Each row below holds a small network's activations on one input, seen along a few directions.
In each table, some parts of the input vary, and every possible input appears once, in random order.
Descriptions start from the smaller parts, as in this example, which fits no table here: one of 3 separate values, together with either a single point or one of 9 places around a ring or (one of 4 places along a line, together with one of 5 places around a ring).
Shared parts are said once, and a part with two or three values counts as separate values.
(in the rows, 128 means zero)

Other details of the inputs vary at random and push rows far along two fixed directions, the same in every table; ignore that.

Table:
r1: [151 141 120  98 107 128 137 120 100 104 142 108 121 139]
r2: [ 65 143 143 164 111 127 124 131 148 183 145 165 148  62]
r3: [156 120 201 144 167  84 106 125 150 170  70 182  88 104]
r4: [115 154 142 156 119 118 118 135 121 175 147 135 141 104]
r5: [160 116 115  90 121 126 141 118  97  93 126  97 111 135]
r6: [214 109 184  86 175  86 118 111 124  98  58 141  69 149]
r7: [122 152 124 134 111 127 121 137 112 150 154 124 145 106]
r8: [121 134  90 118 121 140 142 127 136 104 124  96 150 149]
r9: [184  95 164 114 164 117 104 122 146 107  72 131  81 171]
r10: [131 130 202 141 158  94 104 124 162 166  67 198  95  85]
r11: [114 134 124 118 122 120 141 113 128 124 144 124 126 105]
r12: [113 125 100 113 126 144 132 122 133 107 123 105 136 152]
r13: [117 138 115 118 112 133 152 131 116 123 157 116 127 116]
r14: [124 121 106 125 118 147 125 115 138 113 133 110 130 153]
r15: [112 137 103 133 131 135 134 127 150 120 119 117 146 137]
r16: [144 140 127 116 116 125 127 127 103 120 138 114 126 129]
r17: [132 112 108 133 119 147 125 122 123 127 136  96 132 160]
r18: [107 125 107 121 122 148 126 133 133 122 117 111 141 138]
r19: [117 123 116 136 136 136 120 139 135 145 112 119 136 141]
r20: [ 89 163 141 162 127 123 132 139 152 170 144 174 134  79]
r21: [113 146 224 196 182  91 104 152 183 222  71 239  93  61]
r22: [ 74 151 141 165 119 131 136 139 151 180 149 169 141  66]
r23: [123 152 108 117 101 139 146 132 107 122 163 115 132 120]
r24: [123 119  99 117 128 144 122 139 122 123 118 101 140 152]
r25: [199  89 160  99 163 122 113 115 134  80  65 115  66 189]
r26: [158 101 110 111 130 145 125 120 114  95 111  96 112 173]
r27: [123 126 100 123 125 136 136 133 133 107 116 103 139 151]
r28: [144 104 212 146 193  91 116 133 163 125  81 221 105 118]
r29: [100 122 146 160 125 139 101 128 165 159 118 152 126 117]
r30: [120 114 119 140 130 126 131 140 112 119 168 140 167 130]
r31: [126 116 108 123 113 153 125 119 130 114 132 105 133 150]
r32: [ 96 164 125 143 107 125 123 129 129 154 155 142 144  93]
r33: [109 155 143 141 113 124 119 132 133 158 136 151 137  92]
r34: [132 108 122 128 131 127 134 133 102  97 161 132 154 146]
r35: [105 120 119 156 123 127 132 142 117 139 186 143 179 120]
r36: [108 140 109 132 110 139 146 137 111 137 159 115 136 108]
r37: [155 109 102 113 123 144 119 127 120 107 124  93 127 167]
r38: [103 161 121 139 108 138 138 136 129 150 160 145 138  90]
r39: [ 98 126 139 159 126 137 105 123 162 154 127 147 126 124]
r40: [154 125 117  92 106 117 136 110 103 100 135 104 117 141]
r41: [125 118  97 115 124 147 127 134 113 112 120  91 134 158]
r42: [ 98 119 129 158 121 143 111 131 147 153 119 144 133 124]
r43: [133 117 113 133 117 141 117 123 127 129 142  96 133 156]
r44: [210 115 178  72 184 102 154 102 136  63  67 141  49 160]
r45: [107 145 129 131 116 113 124 113 135 143 137 141 132 101]
r46: [127 114 113 127 109 146 118 121 129 114 138 106 125 154]
r47: [120 118 116 125 131 128 143 122 118  92 173 140 160 142]
r48: [ 81 148 138 177 123 124 129 147 141 199 155 160 149  69]
r49: [145 145 117 115 122 133 142 136 109 124 150 115 128 125]
r50: [205 120 191  98 179 104 133 127 125  98  61 155  58 151]
r51: [133 128  97 127 126 133 140 132 130 119 122  95 149 157]
r52: [125 124 135 132 129 117 129 127 124 147 133 127 129 105]
r53: [127 126  97 127 129 137 134 137 127 111 111  99 142 153]
r54: [134 134 118 120 106 122 122 121 104 129 141 112 131 118]
r55: [129 129  93 126 127 136 134 139 132 118 121  95 152 149]
r56: [137 124 113 110 117 123 135 122 104 120 150 101 135 117]
r57: [125 140 111 120 119 135 145 131 112 131 156 114 135 111]
r58: [126 115 106 110 128 143 127 132 123 106 108 108 125 157]
r59: [112 128 111 115 104 127 142 118 112 120 154 113 134 109]
r60: [129 109 121 120 130 126 138 130 106  91 161 134 151 143]
Description of these inputs: one of 6 places along a line, together with either a single point or one of 4 places along a line or one of 5 places around a ring.
The inputs of r44 and r48 match in every part but the place on the line of 6. If r32 is changed in the same way as r44 into r48, which row does it become?
> r4
The inputs of r31 and r42 match in every part but the place on the line of 6. If r28 is changed in the same way as r31 into r42, which row does it become?
> r60
Which other rows does r10 become when the place on the ring of 5 takes its other values? List them by row number.
> r2, r22, r33, r38
Which other rows does r43 become when the place on the line of 4 takes its other values? List them by row number.
> r17, r19, r51
Which other rows agree with r9 in the place on the line of 6? List them by row number.
> r6, r7, r24, r30, r37, r49, r55, r56, r57
Which other rows does r13 become when the place on the ring of 5 takes its other values? List them by row number.
> r1, r23, r40, r59
Which other rows agree with r34 in the place on the line of 6? List them by row number.
> r5, r16, r25, r26, r36, r41, r50, r53, r54

Table:
r61: [142  96 134 133 135 133 119 132 133 110 117 133 137 153]
r62: [125 115 144 139 131 136 103 128 143 160 115 131 120 137]
r63: [128 115 113 114 134 134 149 126 125  86 136 115 137 168]
r64: [125 117 120 124 145 132 141 126 128 102 124 134 135 157]
r65: [ 91 103 143 180 136 137 100 148 147 158 122 171 149 109]
r66: [142 113 208 139 164  98 114 121 154 153  80 193  70  94]
r67: [102 154  70 133  79 153 130 123 121 146 146  75 148 131]
r68: [142 134 136 128 128 124 114 124 142 138  78 121  92 135]
r69: [128 101 120 146 130 131 110 133 135 115 129 126 158 146]
r70: [108 156  89 130  87 157 146 132 100 122 205 108 160 116]
r71: [131 122  93 107 104 147 113 121 112 122 150  80 136 162]
r72: [150 138 141 120 125 128 144 123 130 116 150 139 120 130]
r73: [106 136 147 141 159 125 128 143 170 152  84 163 110  99]
r74: [ 96 159 100 143  89 149 138 133 117 140 206 125 163 105]
r75: [ 64 135 111 175 101 153  94 142 142 197 162 133 159 102]
r76: [215 108 182 100 189  82 133 126 118  99  67 135  82 155]
r77: [174 123 117 100 131 117 143 133  90 106 138  98 121 151]
r78: [143 149 115 122 117 125 144 116 122 107 170 112 147 133]
r79: [ 71 149 133 189 115 130 117 159 118 203 163 162 155  66]
r80: [119 122  96 127 107 146 110 121 119 134 155  81 156 152]
r81: [ 90 133 169 164 166 127 120 146 178 175  74 188 105  78]
r82: [ 49 162 130 203 102 145  98 149 160 220 112 162 136  66]
r83: [123 133  92 100 121 150 158 130 127 101 133  90 134 133]
r84: [117 119 183 151 142 109 120 126 140 159 107 181  93  80]
r85: [172 111 131  84 127 108 148  97 104  86 131 103 104 144]
r86: [113 144 161 138 132 116 117 132 128 150 121 172 124  85]
r87: [ 96 150 135 163 112 135 105 137 154 179  96 142 114 104]
r88: [172 108 154  92 141 103 138 104 120  94 111 124  81 137]
r89: [116 144 164 133 137 107 115 134 136 151 110 175 118  88]
r90: [ 82 159  77 155  78 148 121 127 129 159 152  82 164 114]
r91: [ 99 120 158 163 166 123 120 141 154 142 101 188 122 123]
r92: [175 123 117 100 133 119 147 129  89 107 138  96 123 149]
r93: [102 122 123 140 138 132 135 134 136 116 133 144 140 145]
r94: [105 151  76 130  74 157 134 126 116 137 148  74 142 134]
r95: [160 118 122  92 120 110 143  98 105  85 144  93 117 142]
r96: [184 127 151  74 150 101 135 113 112  88  91 130  96 141]
r97: [132 120  91 113 105 151 117 117 109 129 152  76 144 162]
r98: [180 117 149 105 146 115 144 136 103 116 118 121 107 145]
r99: [139 110 160 133 175 105 128 123 155 105  85 160 120 154]
r100: [122 134  95 105 129 141 147 131 133 108 126 102 128 132]
r101: [ 91 124 140 169 126 144  91 140 145 187 128 149 135 107]
r102: [140  98 105 120 120 137 123 129 120  93 140 105 147 166]
r103: [ 93 131  91 133 119 139 140 132 125 110 160 118 164 148]
r104: [126 148 113 107 111 115 132 118 108 114 148 113 153 117]
r105: [125 102  88 131 111 147 125 127 115 103 155 100 168 154]
r106: [ 73 154  68 135  98 149 147 132 136 135 167  89 181 106]
r107: [187 128 160 103 161 110 137 120 134  95 115 146  93 150]
r108: [123 134  94 108 133 139 150 127 136 114 120 105 133 130]
r109: [157 133 123  80 113 124 149 117  98  88 137 106 129 139]
r110: [125 137 150 150 136 116 123 148 118 165 132 155 131 101]
r111: [143 141 113  86 112 118 137 120 101  99 142 111 132 130]
r112: [197 130 167 102 164 108 141 114 137  95 104 150  85 151]
r113: [123  98 173 164 160 117  92 145 162 144  86 189 121 121]
r114: [180 102 175  95 149 106 142 106 124 101  97 138  73 136]
The inputs of r68 and r87 match in every part but one. If r102 is changed in the same way as r68 into r87, which row does it become?
> r113
What is each input in this table made of?
> one of 6 places along a line, together with either one of 4 separate values or one of 5 places around a ring
Which other rows does r84 become when the choice among 4 separate values takes its other values? List them by row number.
> r70, r79, r86
Which other rows agree with r104 in the place on the line of 6? List them by row number.
> r69, r76, r78, r80, r90, r95, r99, r106
Start at r63 and move only the place on the ring of 5, one step at a time. The first step leads to r83. Which rows follow, in order?
> r94, r62, r61
